A small network was shown many inputs. Here are its activations along a few directions, one row for each input.
In each table, some parts of the input vary, and every possible input appears once, in random order.
A made-up example of a description, with smaller parts first: one of 4 places along a line, together with either a single point or one of 9 places around a ring or (one of 2 separate values, together with one of 5 places around a ring).
Shared parts are said once, and a part with two or three values counts as separate values.
In the rows, 128 means zero.

Other details of the inputs vary at random and push rows far along two fixed directions, the same in every table; ignore that.

Table:
x1: [ 89  91 134  46 134 175 157 123 184  49  98 104  82 123 146 100]
x2: [121 115  81 131 123 104 106 118 123 145 170 117 147 158  85 144]
x3: [118 113  85 130 124 107 102 114 123 136 171 114 145 164  81 139]
x4: [143 154 178 165 143 141 132 143 126 161 102 150 119 104 180 117]
x5: [136 153 167 172 137 137 137 144 129 154 114 139 126  97 197 133]
x6: [125 115  79 133 139  99 104 120 108 137 177 112 154 136  97 149]
x7: [158 127 113 129  90  86 108 111 100  86 117 115 144 143  56 151]
x8: [148 155 167 168 141 136 138 144 117 166 108 153 126  98 185 129]
x9: [129 163 162 178 121 141 139 147 120 170 118 145 139 105 192 134]
x10: [138 121  87 131 137  94 115 121 108 151 167 129 148 150  81 136]
x11: [172 173 194 174  83 120 147 142 111 110  68 143 134 107 148 135]
x12: [116 110  80 121 123 110 113 115 121 132 167 114 144 154  90 145]
x13: [125 110  91 131 140 105 100 115 125 128 170 109 140 148  90 137]
x14: [168 178 191 187  73 118 139 142 102 132  68 149 139 112 145 142]
x15: [127 115  85 119 126 105 108 116 112 151 162 128 142 157  74 137]
x16: [132 119  83 121 136  99 118 120  98 143 170 127 156 144  83 138]
x17: [147 158 173 176 136 132 140 145 122 168 115 156 132 112 172 121]
x18: [ 88  90 140  27 129 189 154 120 176  59  80 117  71 125 135  93]
x19: [136 161 166 164 126 145 142 145 114 173 107 157 133 103 181 127]
x20: [149 156 167 172 143 136 134 146 124 170 106 153 123 100 180 125]
x21: [127 114  90 121 128 108 104 114 111 148 162 128 143 162  71 134]
x22: [147 159 165 171 135 133 148 146 116 167 116 155 133 105 179 130]
x23: [ 90  88 135  45 141 176 141 122 190  53  93 101  75 119 143  97]
x24: [ 85  96 134  47 135 178 157 126 180  51  97 104  88 115 152  97]
x25: [124 112  81 125 133 102 115 120 126 129 171 112 145 153  88 137]
x26: [ 87  95 143  54 138 179 151 123 191  48  94 102  80 127 143  89]
x27: [132 114  82 118 141 102 107 115 101 141 168 123 149 137  82 141]
Description of these inputs: one of 3 separate values, together with either a single point or (one of 2 separate values, together with one of 4 places along a line).
Changing only the choice among 3 separate values turns x13 into x3. The same change can be made to x4. Which row results?
> x21
A walk changes only the place on the line of 4. It starts at x3 and steps to x2. List the rest of the walk in order.
> x12, x9
Which other rows does x6 become when the choice among 2 separate values takes its other values? List them by row number.
> x27

Table:
x28: [141 163 186 185 142 145 133 149 141 173  91 147 110  93 212 123]
x29: [159 174 201 171 110 147 157 150 109 155  63 168 121  93 189 124]
x30: [127 113  64 115 139  99  95 115  95 155 174 124 153 142  73 147]
x31: [ 89  90 125  46 139 178 143 114 161  90 106 125  85 129 132 106]
x32: [140 125  96 174 139  89  86 118  94 170 186 126 161 147  98 153]
x33: [108 131 149 111 128 163 140 138 157  99  97 114 108 100 181 121]
x34: [123 137 167 138 147 156 125 137 145 121 100 127 110  97 179 117]
x35: [159 143 107 193 147  76 108 130 103 193 183 140 163 146 109 147]
x36: [144 154 104 208 117  84 110 136  95 201 178 137 170 138 134 171]
x37: [155 144  85 175 141  78 115 131  80 211 183 150 171 142  99 150]
x38: [135 118 156  98 119 142 133 120 150  72  83 120  99 121 119 111]
x39: [136 119  75 117 146  98 115 123  99 152 174 131 157 139  79 134]
x40: [144 168 161 205 127 119 142 150 108 174 145 143 156 111 190 141]
x41: [139 173 184 187 132 145 154 157 128 149 109 141 140  84 217 127]
x42: [100  96 108  73 137 151 124 116 132 110 132 124 113 134 114 118]
x43: [137 147 164 144  98 136 149 135 133 101  86 130 125 115 157 131]
x44: [120 120 132 104 145 144 143 129 124 132 133 138 125 125 136 111]
x45: [147 129  95 152 153  91 105 127 111 148 171 122 153 135  97 136]
x46: [101 103 111  66 135 152 146 127 165  62 121  98 108 122 128 110]
x47: [117 110 143  93 153 152 134 130 157  84 114 114 108 112 138 101]
x48: [142 168 188 166 145 154 155 157 117 168  97 163 131  81 207 114]
x49: [121 105 113  98 152 131 130 124 156 107 130 115 108 133 117 111]
x50: [128 119 147  80 111 151 146 123 133  87  79 135 101 118 117 111]
x51: [145 163 199 185 148 147 145 151 134 159 108 149 121  98 209 112]
x52: [151 105  87 118 119  89 102 110 110 104 148 116 138 158  45 142]
x53: [135 170 183 187 126 142 163 158 142 163 107 149 125 101 219 126]
x54: [100 105  65 110  90 110 100 106 135 119 177 102 152 200  37 136]
x55: [145 124 135 124 119 118 122 120 128  98 107 123 120 135 100 126]
x56: [133 143  93 167 102 100  99 123  94 202 171 146 169 184  64 139]
x57: [165 172 201 170 112 148 158 154 109 157  64 171 117  93 187 125]
x58: [114 100 115  43 113 138 133 110 134  65  98 115 105 135  76 114]
x59: [109 108 132  70  99 141 144 117 150  46  94 102 109 127 108 120]
x60: [129 135 163 141 151 146 142 135 148 132 118 137 110 118 170 110]
x61: [149 150 182 148 117 133 133 134 131 110  80 135 114 105 151 121]
x62: [167 170 118 218 139  77 123 143  72 242 178 170 180 135 134 154]
x63: [108 113 143  68 100 149 145 119 157  43  84 101 104 123 122 118]
x64: [156 134 110 150 118  78  98 114  98 129 146 120 153 144  72 149]
x65: [112  99  72 112 110 107  85 104 138 128 174 106 141 204  23 124]
x66: [132 104  67 105  96  84 109 103 108  88 162 102 154 162  39 151]
x67: [113  97  66  89 139 113  99 110 105 128 169 116 145 143  66 139]
x68: [102  96 130  80 145 160 126 114 165  92 118 114  90 132 132 113]
x69: [130 169 181 187 126 149 139 152 127 154 104 138 136  84 218 137]
x70: [113 110 142 104 141 154 129 126 165 111 109 122  93 125 148 114]
x71: [117 121 106 114 130 127 140 130 146 114 139 113 125 131 131 129]
x72: [ 83  77 107  23 138 172 139 112 171  78 106 115  78 138 111 103]
x73: [ 75  82 111  46 125 171 141 112 178  56 118  97  87 139 127 113]
x74: [145 149  94 195 119  83 106 132  96 193 177 128 167 134 125 170]
x75: [152 130  98 153  99  86 119 123  99 125 151 122 159 149  80 159]
x76: [ 94  95 125  45 148 171 157 118 160  86 111 127  91 132 130  94]
x77: [106 128 158 113 130 165 164 137 163 101 109 126 104 115 184 110]
x78: [153 166 161 202 142 120 112 147 114 182 124 144 140  98 181 139]
x79: [130 100  66  82 111  88 106 102  92 104 153 116 146 159  22 142]
x80: [107 122 149  90 137 171 146 135 154 126  85 137  90 106 171 108]
x81: [128 129  90 170 120  93 101 122  95 164 189 120 170 146 109 161]
Describe the family of inputs behind these rows.
> one of 3 separate values, together with either a single point or one of 5 places along a line or (one of 2 separate values, together with one of 6 places around a ring)
Changing only the choice among 3 separate values turns x62 into x53. The same change can be made to x39. Which row results?
> x46
Changing only the choice among 3 separate values turns x51 into x44. The same change can be made to x34. Which row results?
> x67
Which other rows does x81 become when the choice among 2 separate values takes its other values? List them by row number.
> x40
Which other rows does x75 become when the place on the line of 5 takes its other values? List them by row number.
> x43, x59, x63, x66
Which other rows does x80 become when the choice among 3 separate values takes its other values? List them by row number.
> x28, x74

Table:
x82: [139 145 120 149 110 102 115 121 111 150 144 132 156 163  76 124]
x83: [126 101 140  86 156 137 151 130 149  92 123 123  97 119 138 104]
x84: [119 116 129  81 122 156 162 131 126  96 118 135 125 123 131 116]
x85: [126 126  95 136 138 115 103 118 120 189 155 147 130 158  99 140]
x86: [106 112 133  81 172 159 123 125 146 115 123 121 105 108 148  98]
x87: [ 98  99 113  68 139 146 145 118 124 119 122 132 109 122 131 127]
x88: [122 118 140 108 108 151 110 126 148 104  82 117  98 135 111 114]
x89: [123 113 124  82 110 122 159 119 128  80 109 127 119 127 114 123]
x90: [125 171 158 198 105 138 158 158 129 163 138 131 151 104 212 149]
x91: [116 120 143  94 106 148 106 116 139  98  98 114 109 143  95 112]
x92: [144 137 105 160 112  98 115 127 116 155 136 130 148 160  79 128]
x93: [133 119  99 140 173 115 103 132 117 167 155 128 135 116 131 125]
x94: [116 133  92 121 136 116 115 123  89 172 162 135 160 125 107 143]
x95: [ 98 103 126  85 137 166 126 116 142 126 123 142 106 152 114 108]
x96: [150 136  97 139 105  93 105 118  93 137 135 128 145 123  96 166]
x97: [111 153 177 183 154 164 139 147 162 154 126 126 110  85 250 120]
x98: [107 159 168 201 115 157 128 143 157 194 136 146 134 124 212 132]
x99: [144 139  91 143 113  90 128 132  98 136 140 128 161 129  94 142]
x100: [138 131 100 148 122 110 113 137 120 170 151 137 143 161  86 125]
x101: [159 132 103 152 147  79 119 120 117 132 154 125 145 130  96 143]
x102: [122 111 142 100 106 153 116 112 132  91  99 123 105 148  97 120]
x103: [100 108 123  77 138 167 148 122 122 115 116 137 118 115 142 122]
x104: [129 124 148 106 107 149 118 117 151 108  82 125  90 134 119 125]
x105: [136 115  97 138 171 113 106 117  97 161 176 135 146 132 116 134]
x106: [128 124 112  84 113 125 151 120 139  87 106 124 116 123 114 128]
x107: [159 131 133 164 139 106 100 121  96 126 140 129 146 116 115 147]
x108: [153 141 134 159 138 101  92 125 103 134 139 120 150 110 111 140]
x109: [157 129 113 156 146  90 124 119 101 121 160 129 156 136  94 135]
x110: [117 122 129  80 106 140 120 120 122  82 101 113 125 112 109 127]
x111: [128 127 106 176 128  92  88 124 127 113 171  89 153 135 123 167]
x112: [133 104 134  99 145 114 145 119 143  77 120 118 111 125 114 114]
x113: [132 106 126 104 144 131 106 126 143  82 104 105 110 108 111 124]
x114: [145 124 124 152 102  97  99 111  99 149 135 130 132 156  81 149]
x115: [147 140 130 161 109 112 129 120 106 145 139 144 149 162  93 128]
x116: [116 113 105  78 125 144 148 138 137 104 116 121 121 120 117 115]
x117: [122 117 123  85 112 138 157 119 123  74 111 128 130 128 111 120]
x118: [152 122 106 145 155 103 123 127 101 141 175 132 152 138 103 130]
x119: [120 124  93 141 137 118  97 128 117 188 152 143 138 155  97 128]
x120: [127 106 114  94 159 135 133 137 151 101 129 114 111 119 120 103]
x121: [149 139 108 152 111  95 121 118 120 154 139 135 139 163  81 138]
x122: [145 130 123 139 102 100 119 120  87 129 125 133 141 120 112 158]
x123: [115 109 132  91 121 158 143 124 144 108 122 137 112 158 102 103]
x124: [127 121 134  99 147 124 133 124 143  79 121 111 124 120 109 104]
x125: [121 118 128  88 109 148 125 129 135  81  80 114 110 104 128 125]
x126: [117 100 109  81 175 142 122 117 151 122 131 120  99 117 136 116]
x127: [139 123 115 143 118 103 127 125 111 166 158 145 138 167  88 131]
x128: [122 119 141  88 156 148 139 135 151  95 123 118 112 114 135  94]
x129: [119 167 178 182  93 147 136 151 135 119  95 117 129  95 219 156]
x130: [102 110 114  67 141 159 146 122 143 120 107 132 100 110 145 126]
x131: [109 120 133  85 121 153 133 129 151 115 121 129 115 153  99  96]
x132: [ 90 116 140  77 136 172 122 124 155 128 109 136 101 141 127  95]
x133: [114 160 194 181 104 173 157 157 179 150 107 137 121 125 219 116]
x134: [121 111 138  98 110 131 146 115 145  97 106 127 103 156  98 109]
x135: [134 188 180 214  97 129 160 158 129 147 112 131 151 101 228 149]
x136: [122 123 119 143 133 116 113 121 110 186 152 155 129 156 113 134]
x137: [123 176 214 199  96 165 162 154 176 139  84 133 121 120 230 119]
x138: [154 130 102 158 148  83 114 130 114 131 151 120 152 127  94 132]
x139: [136 115 112 141 170 103 112 121 104 169 165 138 135 125 133 136]
x140: [141 125 100 129 119  95 140 129  91 152 161 140 153 137 104 147]
x141: [125 121 145  95 106 153 135 122 116  79  90 128 117 108 132 133]
x142: [156 117 119 152 138  82  97 115  99 128 149 122 141 123  96 154]
x143: [136 149 118 135 119 114 136 139  96 157 150 139 163 122 118 134]
x144: [119 158 201 183  90 165 126 144 168 129  84 119 115 119 214 132]
x145: [112 169 146 209 119 140 141 149 117 193 147 138 150  96 220 158]
x146: [138 108 128  98 143 127 111 115 148  83 107 110 103 109 114 134]
x147: [122 115 107  72 124 140 153 128 141 105 120 127 113 123 119 125]
x148: [121 124  79 129 140 113 115 129  96 175 154 134 152 123 111 145]
x149: [119 117 134  86 123 157 145 128 167 116 104 135  91 147 120 105]
x150: [140 147 106 135 110  94 128 125  93 134 148 129 171 132  92 139]
x151: [132 164 184 199 140 147 151 160 160 144 130 125 125  96 237 123]
x152: [133 107 116  87 159 132 138 127 155 102 131 118 104 122 123 114]
x153: [141 172 178 222 133 116 144 152 145 137 131 121 144 105 212 140]
Describe the family of inputs behind these rows.
> one of 3 separate values, together with one of 4 places along a line, together with either a single point or one of 5 places around a ring
Changing only the choice among 3 separate values turns x140 into x127. The same change can be made to x145. Which row results?
> x98
Changing only the choice among 3 separate values turns x94 into x132. The same change can be made to x135. Which row results?
> x137
A walk changes only the place on the ring of 5. It starts at x92 and steps to x121. List the rest of the walk in order.
> x134, x115, x82
List by row number the other rows that have the choice among 3 separate values and the place on the line of 4 in common with x100.
> x123, x127, x131, x133, x149
Which other rows does x84 become when the choice among 3 separate values takes its other values? List them by row number.
> x118, x123
Which other rows does x152 become when the place on the line of 4 takes its other values? List them by row number.
> x101, x126, x146
